These are the activations of a small neural network, seen along a few directions. Each row is one input.
Each table varies a few parts of the input and shows all the possible inputs, shuffled.
A made-up example of a description, with smaller parts first: one of 3 separate values, together with either a single point or one of 11 places around a ring or (one of 4 places along a line, together with one of 8 places around a ring).
Shared parts are said once, and a part with two or three values counts as separate values.

A family of inputs:
row 1: 1,13,-22,14,-28,13,17,-4,-3,10,2,-13
row 2: 12,9,8,3,-20,30,-4,4,-17,12,-20,-21
row 3: -27,6,17,9,-1,-1,-26,16,-10,12,-20,-5
row 4: 29,0,11,-3,8,23,7,-9,-11,13,-19,-16
row 5: 13,7,-14,-7,-21,-1,30,1,-16,9,1,-11
row 6: -8,-10,1,2,21,-34,17,-4,4,18,21,14
row 7: -8,-13,-14,6,16,-41,8,-5,1,13,7,2
row 8: 13,12,2,-4,-8,25,1,3,-18,4,-29,-29
row 9: -26,0,-2,7,-7,-25,3,11,-5,16,17,7
row 10: -20,4,16,-5,8,-10,-15,13,-19,5,-29,-7
row 11: 6,-2,-5,3,-3,22,11,-6,11,-28,13,7
row 12: 6,-17,15,-6,21,-18,-16,4,-18,15,-24,-3
row 13: -33,6,12,9,17,2,-14,-4,-12,-1,-16,1
row 14: 15,1,-9,-3,-10,13,4,13,9,-24,-2,-3
row 15: -5,11,-24,15,-9,15,33,-24,-2,-4,10,-8
row 16: -15,-7,4,-4,4,-23,-11,19,11,-24,1,21
row 17: 32,-3,-4,-1,3,22,-1,-8,-10,10,-27,-31
row 18: -33,-4,-12,2,14,-22,18,-5,-2,0,19,14
row 19: 17,-6,-18,-8,1,-1,35,-9,1,13,6,-4
row 20: -24,30,28,-26,-17,1,-53,-9,13,11,31,14
row 21: 0,-19,12,-1,23,-20,-6,7,20,-13,12,32
row 22: 20,-8,-35,-2,-2,-3,23,-9,1,11,-4,-18
row 23: 8,8,6,4,-2,33,8,-14,-19,0,-15,-19
row 24: 42,-15,-3,1,-2,10,3,-5,9,-11,5,-1
row 25: -27,0,5,15,14,-11,-9,-4,16,-29,18,30
row 26: -26,0,-14,-6,2,-36,11,12,-3,5,2,5
row 27: 8,-28,3,-4,16,-27,-13,10,12,-12,4,21
row 28: 13,7,-3,15,-23,25,-5,5,14,-19,8,1
row 29: -23,-6,5,9,-6,-11,-20,20,18,-17,8,22
row 30: -1,-8,24,-2,27,-9,-11,4,-10,17,-16,6
row 31: 16,44,11,-30,-40,46,-34,-23,19,3,32,-17
row 32: 27,-11,-1,-3,6,14,10,-2,17,-16,7,10
Describe the family of inputs behind these rows.
Answer: one of 2 separate values, together with either a single point or (one of 3 separate values, together with one of 5 places around a ring)
Changing only the choice among 2 separate values turns row 21 into row 32. The same change can be made to row 20. Which row results?
Answer: row 31
A walk changes only the place on the ring of 5. It starts at row 18 and steps to row 6. List the rest of the walk in order.
Answer: row 7, row 26, row 9
A walk changes only the place on the ring of 5. It starts at row 27 and steps to row 16. List the rest of the walk in order.
Answer: row 29, row 25, row 21
Which other rows does row 5 become when the choice among 3 separate values takes its other values? List them by row number.
Answer: row 8, row 14

A family of inputs:
row 33: 11,-6,10,-15,18,-14,-5,-3,1,2,-3,6
row 34: -20,11,-1,-14,-4,1,-13,-12,-5,5,8,-1
row 35: -12,9,12,-6,-3,-16,-16,-2,-16,18,0,-7
row 36: -11,7,-9,7,-21,-21,0,3,-1,6,19,-6
row 37: 8,1,-3,8,12,-13,-5,-8,14,-11,6,3
row 38: -15,8,13,4,-16,-5,-28,11,-2,-7,1,-4
row 39: 29,11,-27,-1,-21,33,27,-3,-8,4,-4,-31
row 40: 9,-4,8,-3,7,-4,-17,10,15,-22,-4,10
row 41: 3,3,-2,-6,-12,6,7,-7,13,-2,29,15
row 42: -11,-18,-8,-4,22,-5,8,-5,-1,-2,-3,12
row 43: -10,-20,9,10,15,-2,0,10,-4,-18,-7,12
row 44: 0,-31,-3,-2,24,-24,-2,10,0,18,-14,1
row 45: 23,11,-15,-5,-9,41,13,-13,-4,3,-17,-35
row 46: -1,-20,-18,19,5,-28,17,4,-1,-4,3,11
row 47: -15,2,11,4,14,-17,5,9,-12,17,-7,2
row 48: -21,4,13,-3,5,2,-3,14,-6,-8,-9,16
row 49: -24,9,1,7,12,-5,9,-2,-4,0,1,7
row 50: -20,0,-7,-2,-2,-14,25,10,-3,5,8,11
row 51: 3,4,15,13,-9,13,-22,8,16,-11,12,9
row 52: 8,5,14,2,1,2,-11,-8,2,12,11,9
row 53: -2,8,6,-6,1,16,-8,-21,13,-3,18,12
row 54: 24,9,-3,0,-22,46,-1,1,-10,-9,-27,-25
row 55: 32,2,-2,-7,-16,29,9,-8,-13,20,-31,-34
row 56: 14,-7,-13,-2,1,-20,10,2,14,-12,13,8
Changing only one part turns row 46 into row 43. The same change can be made to row 36. Which row results?
Answer: row 38
Describe the family of inputs behind these rows.
Answer: one of 4 separate values, together with either a single point or one of 5 places around a ring
List by row number the other rows that have the choice among 4 separate values in common with row 45.
Answer: row 34, row 37, row 42, row 49, row 53
Which other rows does row 52 become when the choice among 4 separate values takes its other values? List them by row number.
Answer: row 41, row 51, row 53
Which other rows does row 35 become when the place on the ring of 5 takes its other values? List them by row number.
Answer: row 33, row 44, row 47, row 52

A family of inputs:
row 57: 33,-20,-20,-5,1,19,28,-3,11,-4,-7,-11
row 58: -16,15,4,5,0,1,4,-14,11,-28,39,29
row 59: 23,-1,-33,0,-13,28,27,13,-9,-13,-17,-15
row 60: -1,8,1,0,3,19,13,9,-33,23,-28,-22
row 61: 8,10,26,-19,-1,16,-19,-19,-3,12,-4,-11
row 62: 31,6,0,-8,-18,34,-1,-12,31,-7,12,-6
row 63: -33,-8,0,5,34,-35,8,3,5,12,-11,13
row 64: 35,6,7,-3,2,17,-21,-17,17,-3,4,-20
row 65: -7,-11,-29,-3,-2,-43,32,-4,-13,33,19,-5
row 66: 41,-15,-12,5,22,-1,6,-11,2,2,-19,-23
row 67: -22,-3,12,17,3,13,-22,-8,6,-13,18,21
row 68: -4,29,22,-6,-16,34,-13,2,-19,19,-6,-17
row 69: -18,-25,3,31,22,-9,10,-1,-6,-7,-2,12
row 70: -35,14,9,-8,16,-14,-26,-4,17,4,12,19
row 71: -12,13,-11,-16,-24,-26,2,-10,2,28,44,1
row 72: 22,23,-11,-2,-33,40,1,4,10,-14,1,-12
row 73: -10,-6,25,0,-2,-25,-37,26,17,-8,16,37
row 74: -20,-23,2,-6,18,-38,-6,20,-8,-15,-13,7
row 75: -12,-5,-5,19,17,-20,41,-7,1,-22,20,20
row 76: 2,24,2,-1,-40,35,-9,-3,-10,0,-15,-25
row 77: 6,5,-24,8,-23,22,16,4,-23,5,-37,-27
row 78: 16,-7,3,-10,20,0,6,-16,-18,19,-29,-8
row 79: -6,-31,17,16,17,-47,-5,34,7,-2,-6,30
row 80: -22,2,14,-18,-2,-18,-36,13,3,-22,8,14
Changing only one part turns row 74 into row 80. The same change can be made to row 57. Which row results?
Answer: row 62
Describe the family of inputs behind these rows.
Answer: one of 2 separate values, together with either a single point or one of 5 places along a line or one of 6 places around a ring
Which other rows does row 79 become when the choice among 2 separate values takes its other values? List them by row number.
Answer: row 73
Which other rows does row 59 become when the place on the ring of 6 takes its other values? List them by row number.
Answer: row 57, row 60, row 66, row 77, row 78

A family of inputs:
row 81: 9,1,8,12,13,15,-3,-20,11,-2,6,4
row 82: 9,-2,-10,18,-8,12,12,-4,14,-16,15,7
row 83: 3,9,11,-5,-18,23,-19,15,-6,4,-20,-14
row 84: -4,20,-10,-13,-19,11,-1,-10,-9,11,4,-20
row 85: -28,-13,23,-2,30,-45,-27,-2,16,-4,24,43
row 86: 1,19,-2,-13,-27,15,-4,-1,-8,25,2,-20
row 87: 21,-20,3,-2,23,-17,1,-3,-2,14,-12,-4
row 88: -45,-9,19,11,23,-45,-25,18,3,-12,9,42
row 89: -9,-6,-5,4,11,5,9,8,-9,-12,-25,-5
row 90: -4,10,4,-6,-11,20,-17,6,-7,-9,-18,-14
row 91: -32,-17,6,7,13,-50,-14,17,20,-17,36,46
row 92: 21,7,-5,-7,-29,17,-8,9,11,1,3,-10
row 93: -11,0,8,20,2,21,-1,2,-3,-12,-10,2
row 94: 21,3,-7,-1,-16,18,15,1,3,-15,9,-1
row 95: 9,-8,-24,2,1,-2,23,3,9,-16,1,0
row 96: 0,-11,-12,0,5,-23,20,2,-18,28,-10,-12
row 97: 2,5,11,2,-5,26,2,6,-14,-11,-16,-6
row 98: 21,10,12,-14,-7,19,-20,-6,8,13,-2,-12
row 99: -47,-1,14,1,13,-56,-6,5,3,8,28,36
row 100: -10,4,-20,-3,5,-4,27,-8,-12,10,-4,-11
row 101: 2,-20,1,8,12,-14,2,18,-16,6,-31,-7
row 102: -11,9,-7,13,-5,12,16,-15,-5,9,11,-4
row 103: 15,9,-14,-8,-22,12,-5,-1,10,-13,6,-9
row 104: 15,11,5,-14,0,14,-19,-16,8,0,0,-12
row 105: 10,-4,-4,-4,23,1,8,-13,7,-2,-7,-3
row 106: 21,5,12,-7,6,19,-1,-15,1,0,2,-6
row 107: 21,-23,-16,6,1,-20,16,13,3,2,-6,-1
row 108: 1,14,-3,-6,-12,17,19,-10,-16,10,6,-13
Describe the family of inputs behind these rows.
Answer: one of 4 separate values, together with either a single point or one of 6 places along a line
Changing only the choice among 4 separate values turns row 108 into row 106. The same change can be made to row 84. Which row results?
Answer: row 104
List by row number the other rows that have the choice among 4 separate values in common with row 101.
Answer: row 83, row 88, row 89, row 90, row 93, row 97
Which other rows does row 96 become when the choice among 4 separate values takes its other values? List them by row number.
Answer: row 87, row 101, row 107
Which other rows does row 92 become when the choice among 4 separate values takes its other values? List them by row number.
Answer: row 83, row 86, row 98
